cols: P B H K D X
F: [ 96 140 167  99  64 173]
L: [128 163 114 134  64 140]
G: [163 108 158 153 122 140]
J: [100 129 157 159 166  88]
A: [148  98 126  96 110 126]
shift +1: [134]  [135]
down: [ 99 134]  K

cols: N Q U W
R: [ 98 149 128 116]
C: [135  92 168 153]
S: [135  92 168 102]
Y: [115  94 127 120]
down: [135 135]  N
down: [ 98 135 135]  N
down: [168 127]  U

cols: serab Kad susu Vosu kesif
V: [123 100  53 122  97]
E: [123 100 171 122  97]
M: [123 100  53  75 179]
row of V  [123 100  53 122  97]
row of E  [123 100 171 122  97]
find: [123 100 171 122  97]  E
find: [123 100  53  75 179]  M

cols: buz Pab tibi zeve
darar: [135 156 128 161]
zaga: [152  77 156  44]
Ler: [123 125 135  96]
mudo: [122 116 142 109]
Babas: [135 156 110 161]
tak: [ 97 127 129 119]
down: [156  77 125 116 156]  Pab
row of darar  [135 156 128 161]
row of tak  [ 97 127 129 119]

cols: kon Zil zeva mave guti zam fugab segu tuko nak
zenu: [119 123 126 108 160 122 123 132 139 137]
tiv: [138 143 136 147 104 139 128 128  99 119]
bedi: [139 136 132 142 103 140 131 128 108 118]
gizo: [149 113  98 109  86 139 116 133 115 120]
Vuk: [105 169 176 199 117 126 148 109 111 111]
zibu: [105 146 155 148 154 125 138 122 130 123]
down: [103  86 117 154]  guti
find: [105 146 155 148 154 125 138 122 130 123]  zibu
row of bedi  [139 136 132 142 103 140 131 128 108 118]
down: [108 115]  tuko
find: [119 123 126 108 160 122 123 132 139 137]  zenu

cols: kasu zofak Dafo tuga
nifup: [129 102  99  86]
gifeg: [146  79  94  94]
rabur: [142 102 104 102]
Bute: [146  51  75  67]
lopeb: [ 88 195 158 186]
shift -1: [146  51  75]  [145  50  74]
row of rabur  [142 102 104 102]
down: [129 146 142]  kasu
find: [129 102  99  86]  nifup
down: [ 86  94 102  67]  tuga

cols: zomi mepam Luzug Finum Nezup labi Nuzik fazib fakim
betol: [131 166 130 131 130 127 127 125 126]
miko: [128 162 143 141 142 126 145 131 131]
Zik: [148 201 140 126 137 122 164 130 130]
tanav: [131 166 130 131 130 130 147 128 127]
kisul: [131 166 130 131 137 130 147 123 125]
Nili: [135 150 148 135 139 134 133 131 127]
Segi: [125 130 131 131 128 133 133 127 129]
dukel: [142 160 166 143 161 136 130 128 124]
Lefep: [131 166 130 131 130 130 147 123 125]
row of Nili  [135 150 148 135 139 134 133 131 127]
find: [125 130 131 131 128 133 133 127 129]  Segi
find: [128 162 143 141 142 126 145 131 131]  miko
row of Lefep  [131 166 130 131 130 130 147 123 125]

cols: zof tilel lan tofil zasuz luve
fus: [130 152 168 110 107  47]
Voki: [ 97  94 111 212  97 155]
pilad: [130 152 168 110 102  58]
row of Voki  [ 97  94 111 212  97 155]
shift +1: [168 110 107]  [169 111 108]
find: [ 97  94 111 212  97 155]  Voki
shift +1: [97]  [98]
row of fus  [130 152 168 110 107  47]
shift +1: [130 152 168]  [131 153 169]

cols: Kive vugus nupu kiv Pati kel
meb: [111 170 109 166 175 169]
Vuva: [155 119 166 124 117 117]
gotoz: [179  65 146  66  68  67]
Gogen: [179  65 146 176 166 182]
shift +1: [179]  [180]
row of Gogen  [179  65 146 176 166 182]
find: [179  65 146 176 166 182]  Gogen
find: [111 170 109 166 175 169]  meb
shift -1: [146]  [145]

cols: sir zikon sudar bib seze geso Fisuk
gen: [ 79 151 162 105  78 130  59]
kura: [ 84 153 152  82  90 142  57]
kome: [ 95 152 112  62 112 170  69]
Lukaz: [ 93 131  71 193  78 148 112]
kasiv: [101 131  46 167  97 169 116]
nizo: [ 91 154 131  65 103 159  62]
disid: [106 145  64  84 120 188  92]
bavev: [107 142  55  94 119 189  98]
find: [ 79 151 162 105  78 130  59]  gen
down: [152 112  71  46 131]  sudar
shift +1: [152  82  90]  [153  83  91]
down: [116  62]  Fisuk
row of gen  [ 79 151 162 105  78 130  59]
down: [162 152 112  71  46 131]  sudar
down: [167  65  84]  bib

cols: Nis dif beb bos vit gebe
mukam: [132 174 165 124 127 183]
teba: [135  54 160 134 123 156]
Buduf: [124  97  90 134 147 172]
gorab: [116 158 158 131 146 100]
togi: [141 150 146 133 129  85]
down: [135 124 116 141]  Nis
shift +1: [146 133]  [147 134]
row of Buduf  [124  97  90 134 147 172]
row of teba  [135  54 160 134 123 156]
row of gorab  [116 158 158 131 146 100]

cols: Ven sare digo Vuti
Doz: [136 104  50 127]
buri: [139 165 148 125]
duzup: [123 164 135 128]
diges: [131 184 112 141]
kebo: [134 147 167 144]
zibog: [122 116 168 113]
gebi: [138 122 126 124]
donik: [122  95 168 113]
bano: [118  79 166 122]
fedot: [123 160 133 131]
Dele: [120 100  46 123]
row of diges  [131 184 112 141]
row of Doz  [136 104  50 127]

cols: Sasi gefop fute zipot met
Tizi: [ 74 102 111  56 207]
Sotu: [ 97 143 142 162  89]
gur: [116 121 130 105 135]
datug: [135 140 156 124 114]
Kunek: [133 125 146 111 120]
Vovel: [134 134 142 129 103]
gubi: [134 134 157 120 116]
row of datug  [135 140 156 124 114]
shift -1: [97]  [96]
row of Tizi  [ 74 102 111  56 207]

cols: rolal nonu dip nuni diled giroz
lepe: [169 136 138 169 192 152]
Bukim: [152 169 192 152 131 124]
Padin: [192 138 169 136 138 169]
dob: [192 138 169 192 152 131]
Kevi: [131 192 152 131 124 122]
find: [131 192 152 131 124 122]  Kevi
down: [169 169 152]  dip
shift +1: [131 192 152]  [132 193 153]
down: [169 138 138 192]  nonu
shift -1: [152]  [151]

cols: zutu suvat Gom lenof Dev riran sis
zikun: [166 163 153 105 173 163 115]
bor: [107 104 172  98 182 122 150]
Leneb: [101  67 134 144 126 136  86]
guk: [130  74 153 134  94 108  79]
Kema: [107 104 172  98 145  99 164]
Matab: [166 163 153 155 122 163  65]
vobib: [177 163 112 137 108 154  86]
rana: [183 186 150 102 136 131 136]
ridu: [130 156 144 102 136  90 186]
shift -1: [74]  [73]
row of Leneb  [101  67 134 144 126 136  86]
find: [177 163 112 137 108 154  86]  vobib
find: [107 104 172  98 182 122 150]  bor
down: [155 137 102]  lenof
find: [166 163 153 155 122 163  65]  Matab

cols: Kanez Movi Dib debe Rufev
sif: [ 98 149 143 135 165]
tuti: [124 105  94 168 130]
gal: [122 119 137 139 113]
Bisod: [189  95 106 134  82]
Lelun: [111 130 147 123 133]
zufig: [168 117 146 109  84]
Nel: [ 57 189 149 126 198]
shift -1: [ 98 149 143 135]  [ 97 148 142 134]
down: [124 122 189 111 168]  Kanez
shift -1: [95]  [94]

cols: Gola kodet Fiz buka Dunoz zegum
sipel: [ 54 157  55 184 149  77]
gomo: [107 144 103 195 170  84]
zonog: [152 158 156 101  84 143]
Tavof: [200 146 199 118  99 138]
Lil: [ 44 142  45 149 136  79]
Nuna: [ 72 137  76 136 145 106]
down: [ 55 103 156 199  45]  Fiz
row of Nuna  [ 72 137  76 136 145 106]
down: [118 149 136]  buka
down: [136 145]  Dunoz
find: [ 54 157  55 184 149  77]  sipel
shift -1: [137  76]  [136  75]

cols: vivi Nefo sav Bemen tido vetan
Radap: [104 173 116 182 117 148]
zor: [143 186 135 147 121 114]
datul: [136  81 132 114 151 101]
ridi: [ 93 160 135 185 159 126]
fofes: [128 192  98 142 108 119]
remeg: [118  77  87  99 119 162]
nufo: [146  83 150 178 169  66]
fata: [138  76 112 127 150 120]
duz: [189  92 121  61  94 115]
nef: [102 118 135  55 127 100]
down: [185 142  99 178]  Bemen
down: [186  81 160]  Nefo
row of fata  [138  76 112 127 150 120]
row of ridi  [ 93 160 135 185 159 126]
down: [98 87]  sav

cols: vulop venip Bopek zate kuper mep taka nema feva litek
vomom: [102 148  56  98 186  80 173 193 132 141]
tudet: [104 147 129 146 160 102 111 164 139 159]
surez: [131 149  59  88 154  97 167 188 111 140]
Fepo: [142 169  94 133 183  54  86 142 138 121]
duva: [101 149 127 121 132 133 154 170 123 181]
Ped: [101 149 127 121 132  71 154 170 123 181]
pav: [131 165 107 130 164  80 104 146 132 140]
rufal: [ 50 141 151 163 178 112 135 173 164 188]
sesu: [144 159 139 133 119 120  98 144 115 159]
shift -1: [131]  [130]
shift -1: [132]  [131]
down: [138 123 123]  feva
find: [101 149 127 121 132 133 154 170 123 181]  duva

cols: med legek Bunik Nobuk Git Fede lomu sol
mebuv: [119 111 125  92 128  67  73 172]
gam: [119 111 125  92 160 175 177  70]
galoz: [145 168 135 180 129  63  73 187]
find: [145 168 135 180 129  63  73 187]  galoz
shift -1: [125  92 160]  [124  91 159]
shift -1: [125]  [124]
down: [111 111]  legek

cols: Bomu gak Safet Kibi kas
pag: [190 187 199 121  88]
nosu: [130 121 134 133 125]
mesen: [124 136 122 121 132]
bub: [125 131 127 127 127]
fev: [124 136 123 121 132]
Kuz: [ 54  66 181  46 156]
Donab: [ 66  59 175  70 152]
lamop: [139 117  82 139 130]
bera: [127 130 126 128 128]
vefo: [100 105 159 109 118]
down: [ 82 126]  Safet
down: [156 152]  kas
down: [187 121 136 131 136]  gak
shift -1: [127 130 126 128]  [126 129 125 127]

cols: fabo Vifi gokez dape Bivir fezi Kom
gabo: [ 67 184 172 148  98 172  75]
vod: [200 105  79  88 168  53 171]
per: [176  85 174  77  54  78 139]
puzaz: [128 123 131 127 128 130 127]
baru: [128 122 134 131 128 128 131]
Gevu: [200 105  79 132 126 124 127]
dem: [121 130 114 127 132 126 127]
tamum: [130 119 135 131 130 131 131]
Vin: [128 123 131 127 131 132 129]
Tanu: [127 126 126 134 126 127 129]
zep: [130 128 133 124 130 131 126]
shift -1: [134 126 127]  [133 125 126]
find: [130 128 133 124 130 131 126]  zep
row of tamum  [130 119 135 131 130 131 131]

cols: sulos fatop lem Sefoz
Beko: [126  84  75  98]
gakik: [127 161 149 152]
Pabat: [128 114 179  87]
ladug: [130 122  55 146]
down: [161 114]  fatop
down: [126 127]  sulos
shift -1: [130 122  55]  [129 121  54]
row of ladug  [130 122  55 146]
find: [126  84  75  98]  Beko
row of Pabat  [128 114 179  87]

cols: nat Kiti Zal sugod puf zifaf Sezit
bavo: [184 102  43 103 114 154 123]
Tobo: [113 146  58 159 101  65 121]
tal: [170 116  39 100 112 166 135]
find: [170 116  39 100 112 166 135]  tal
row of bavo  [184 102  43 103 114 154 123]

cols: rako Pizit mokis mut
vad: [ 59 155  66 120]
vof: [ 59 134  66 120]
Vud: [129 128 128 142]
gusa: [128 125 135 138]
shift +1: [155]  [156]
down: [155 134]  Pizit
down: [59 59]  rako

cols: kes zomag tizod zele Risim roru
nom: [ 59 189 113 144 143 119]
Posu: [198  62 145 101 131 143]
zov: [103 150  86 158 134 162]
pizu: [166  92 157  92 139 118]
Bovo: [178  88 128 130 105 140]
gime: [109 146 154 112 125  90]
row of pizu  [166  92 157  92 139 118]
find: [178  88 128 130 105 140]  Bovo
shift +1: [ 92 157]  [ 93 158]

cols: famil Lali Bas Bomor Das mez Rekiv Gadun regi
Zab: [129 129 130 199 178 116 129 143 176]
tudiz: [125 127 125 200 172 123 127 144 173]
lufe: [130 128 129  62  76 131 128 125  76]
row of tudiz  [125 127 125 200 172 123 127 144 173]
down: [125 129]  Bas
find: [130 128 129  62  76 131 128 125  76]  lufe
shift +1: [129 130 199]  [130 131 200]

cols: Tokis Pogu negup Vipe sono gadug fek
lidu: [154  41 148  95 128 104 111]
Sor: [156  86  99 162 168 100 181]
ton: [ 91 162 118  91  74 147  63]
row of ton  [ 91 162 118  91  74 147  63]
shift -1: [ 91  74 147]  [ 90  73 146]
shift -1: [ 86  99 162]  [ 85  98 161]

cols: menok suzit zom figo goriv savov Pib
toko: [ 80  47 138  48 161 103 158]
totof: [125 200 147 119 169 113  60]
Pada: [132 198 138  79  90 122 185]
nole: [117  65 145 178 123  58 109]
gedor: [ 80  47 138 151 161 103 158]
novub: [158 104 188 188 105  74 135]
tega: [ 92 119  88 175 204 160 142]
Kesak: [ 93 206 125  75 148  96 105]
down: [119  79 178 151 188]  figo
row of Kesak  [ 93 206 125  75 148  96 105]
shift -1: [65]  [64]
row of gedor  [ 80  47 138 151 161 103 158]
down: [ 58 103  74 160]  savov

cols: zat Kasa Viza Detip
figi: [ 75 135 118  71]
fozal: [155 153 103 104]
pes: [169  79 110 184]
daz: [176  79  66 160]
Manil: [176  79  66 104]
ravoz: [ 65 131  66 183]
fidan: [ 74  71 138  90]
down: [118 103]  Viza
down: [135 153  79  79  79 131]  Kasa
find: [176  79  66 104]  Manil

cols: lodo lod Num Raf Sabu
Rebe: [187 132 135  99 153]
fuson: [ 76 129 150 136 108]
didus: [107 140 120 110 107]
Kovif: [ 63 121 123 100 119]
Zas: [146 129 150 136 108]
fefe: [146 133 137 156 100]
find: [107 140 120 110 107]  didus
down: [129 140 121 129 133]  lod
find: [187 132 135  99 153]  Rebe
shift +1: [140]  [141]

cols: zovin rugu Zimep Suzo Bamu latog
fini: [132 124 121 178  79 134]
firir: [158  99 149 120 102  59]
sova: [120 129 121 149 107 157]
rusa: [120 129 121 160 107 157]
Kora: [109 153 114 135 132 149]
Nira: [120 129 121 160 107 139]
shift -1: [153 114]  [152 113]
shift +1: [120 102]  [121 103]
shift -1: [135 132]  [134 131]

cols: bav Beto Ketok kop rusi zuli motug lebu gim musa
vula: [102 152  91 119 117 165 171 102 127 140]
Gisaz: [115 122 191 119 158  95 171 145 127 140]
kisa: [112  95  91 119 113 111 122  69 127 140]
Tam: [112 107  99 145 117 111 171 103 174  84]
mefe: [112 122 118 125 117 163 171 193 127 140]
tib: [112 122  91 141 117 111 171 171 127 174]
nozok: [112 122  91 112 117 111  71 103 128 140]
down: [111 163]  zuli
find: [112 107  99 145 117 111 171 103 174  84]  Tam

cols: Kap gepak Bekav rifun Mezot Vafup Vub Sute vanaz
dup: [110 155 131 123 123 120 113 124 109]
rigap: [112 157 130 123 121 121 113 129 109]
tidu: [102 183 109 105 110 117 120 199 132]
lefez: [121 146 132 119 113 132 128 130 105]
row of dup  [110 155 131 123 123 120 113 124 109]
find: [112 157 130 123 121 121 113 129 109]  rigap
down: [131 130]  Bekav
shift +1: [155 131 123 123]  [156 132 124 124]
down: [117 132]  Vafup
down: [183 146]  gepak
down: [121 117]  Vafup

cols: Femot Beri mub faku
Gafa: [190 111  45  67]
miku: [190 111  45  86]
Fetab: [190 111  45  85]
row of Gafa  [190 111  45  67]
shift +1: [190 111]  [191 112]
row of miku  [190 111  45  86]

